Look-ups in named tables: a row name and a column name give one cell, copied from the table.

gaz:
,teba,ziki
gedafe,4326,8802
lobotin,8113,369
nus,4888,9339
zerun,6056,1167
muk,7789,1522
nof,5024,4305
muv,6447,1134
nedok,4706,1756

muv, teba => 6447
muv, ziki => 1134
muk, teba => 7789
nof, teba => 5024
nof, ziki => 4305
zerun, ziki => 1167

gevinar:
,fitivam,funu,mininot,zose,som
fefe,148,144,64,84,209
rav,50,167,176,129,137
famo,89,63,57,152,41
babeti,110,185,134,169,106

famo, fitivam: 89
babeti, mininot: 134
babeti, som: 106
fefe, funu: 144
fefe, som: 209
fefe, zose: 84
famo, funu: 63
babeti, zose: 169
babeti, fitivam: 110
famo, mininot: 57
babeti, funu: 185
famo, som: 41
rav, fitivam: 50
rav, mininot: 176
rav, zose: 129
fefe, fitivam: 148
famo, zose: 152
rav, funu: 167
fefe, mininot: 64

laboga =
|  | fomulum | detid | mes | konitop | zogugu | fes |
|---|---|---|---|---|---|---|
| gem | 74022 | 7855 | -5879 | -9986 | 69770 | 40045 |
| mazak | 20991 | 81506 | 14064 | 15297 | -22081 | 25200 |
| gorob | 25389 | 30722 | 47102 | 74474 | 80236 | 80385 |
| tifiv | 69352 | 30550 | 34802 | 11668 | 35454 | -23013 |
| tev | 67745 | 42373 | 36524 | 44657 | 59050 | -10800 |
| kuzet | 29810 | 85082 | -7039 | 3582 | -23587 | -648 |
| zivuzef | -3003 | 556 | -20318 | -49025 | 71708 | 78868 |
| vot | 38129 | -69853 | -19859 | 53466 | 79683 | 49541 |
| fut | 74484 | 58144 | -67894 | 81327 | 17605 | 35059 |
| retevuk | 18746 | 20361 | 77797 | -112 | 41969 | -16361 |
| ris | -24146 | 47183 | 7245 | 27010 | 34218 | -4599 |

What is the mes of zivuzef in laboga?
-20318
What is the mes of tev in laboga?
36524
What is the zogugu of ris in laboga?
34218
What is the fomulum of retevuk in laboga?
18746
What is the zogugu of mazak in laboga?
-22081
What is the fomulum of fut in laboga?
74484
What is the detid of gem in laboga?
7855
What is the mes of kuzet in laboga?
-7039
What is the zogugu of zivuzef in laboga?
71708
What is the zogugu of tifiv in laboga?
35454
What is the konitop of gem in laboga?
-9986
What is the fes of zivuzef in laboga?
78868
What is the konitop of zivuzef in laboga?
-49025
What is the detid of mazak in laboga?
81506
What is the mes of mazak in laboga?
14064
What is the fomulum of mazak in laboga?
20991
What is the fes of tev in laboga?
-10800
What is the fomulum of vot in laboga?
38129
Which row has the largest fomulum? fut

Table puz
	mek	dapoku	pino
mozo	-5216	-922	-1721
nulak	9369	500	5337
satat	4590	-315	6916

dapoku of nulak: 500
mek of satat: 4590
mek of mozo: -5216
dapoku of mozo: -922
dapoku of satat: -315
pino of satat: 6916
pino of mozo: -1721
pino of nulak: 5337
mek of nulak: 9369

sem:
         zalif  lide  giravo  mem  tinemi
binu       0.7   0.2     0.7  0.3     0.7
givub      0.7   0.3     0.7  0.2     0.8
sav        0.5   0.3     0.8  0.1     0.7
rusi       0.8   0.2     0.7  0.2     0.7
barizen    0.2   0.8     0.2  0.8     0.1
vaz        0.3   0.7     0.3  0.7     0.2
migup      0.1   0.8     0.2  0.7     0.2
fuzezin    0.3   0.7     0.2  0.8     0.2
nete       0.8   0.2     0.8  0.1     0.8
mov        0.8   0.1     0.8  0.3     0.7
kemo       0.7   0.2     0.8  0.1     0.8
rezer      0.3   0.7     0.2  0.7     0.3
fadefi     0.2   0.8     0.1  0.8     0.2
dotenor    0.3   0.8     0.1  0.8     0.3

What is the zalif of migup in sem? 0.1
What is the tinemi of mov in sem? 0.7
What is the mem of vaz in sem? 0.7
What is the mem of givub in sem? 0.2
What is the giravo of rusi in sem? 0.7
What is the giravo of nete in sem? 0.8
What is the zalif of barizen in sem? 0.2
What is the tinemi of sav in sem? 0.7

pofop:
        pofiv  lizom   gebu
dukeb    0.32  -0.10  -0.48
fikoli   0.22   0.16   0.16
pep     -0.28  -0.13   0.90
tovizu   0.43   0.21   0.76
beg     -0.01  -0.09  -0.55
tok     -0.19  -0.12   0.73

dukeb, lizom -> -0.10
tok, pofiv -> -0.19
beg, pofiv -> -0.01
tovizu, lizom -> 0.21
fikoli, lizom -> 0.16
tok, lizom -> -0.12
fikoli, pofiv -> 0.22
Which row has the largest gebu? pep

zage
|  | totu | vorigu | gini | rur | nopumul | miputut |
|---|---|---|---|---|---|---|
| mebune | 23.59 | 55.03 | -6.29 | 36.14 | 28.67 | -47.98 |
| dis | 40.80 | 30.94 | -2.44 | 27.28 | 12.05 | 27.61 |
| veke | 51.19 | -0.60 | -2.18 | -2.60 | 24.24 | 60.27 |
| der | 19.22 | 56.37 | 13.20 | 51.59 | 15.85 | -17.11 |
| bor | 22.05 | 28.21 | 15.43 | 36.71 | 11.55 | 42.20 |
| tera | 23.42 | 10.35 | 6.28 | -4.75 | 20.16 | 32.87 |
| fuvetu | -24.12 | 7.85 | -5.95 | 2.66 | 31.02 | 20.77 |
| sud | 9.74 | 28.83 | 19.64 | 38.70 | 34.05 | 28.58 |
| fut | 26.49 | 53.24 | 58.81 | 18.28 | -30.53 | -6.03 |
| kor | 7.27 | 69.86 | 0.45 | 69.04 | 24.64 | -33.77 |
| dutu | 22.60 | 31.28 | -2.57 | 15.75 | 6.11 | -53.96 |
| gulus | 40.59 | 12.67 | 43.26 | -41.11 | -16.01 | -13.95 |
| luz | -8.87 | -18.86 | 19.37 | 35.09 | -1.12 | 9.46 |
| kogi | 15.71 | 3.62 | 12.42 | 26.70 | -7.62 | 1.66 |

What is the nopumul of sud in zage?
34.05
What is the vorigu of tera in zage?
10.35
What is the vorigu of luz in zage?
-18.86
What is the totu of fut in zage?
26.49
What is the gini of sud in zage?
19.64
What is the gini of veke in zage?
-2.18
What is the nopumul of kogi in zage?
-7.62
What is the vorigu of kor in zage?
69.86
What is the vorigu of bor in zage?
28.21
What is the gini of luz in zage?
19.37
What is the miputut of fut in zage?
-6.03
What is the rur of dis in zage?
27.28
What is the miputut of fuvetu in zage?
20.77
What is the gini of dis in zage?
-2.44
What is the miputut of gulus in zage?
-13.95
What is the rur of dutu in zage?
15.75
What is the nopumul of veke in zage?
24.24
What is the totu of fuvetu in zage?
-24.12
What is the gini of gulus in zage?
43.26
What is the miputut of dis in zage?
27.61

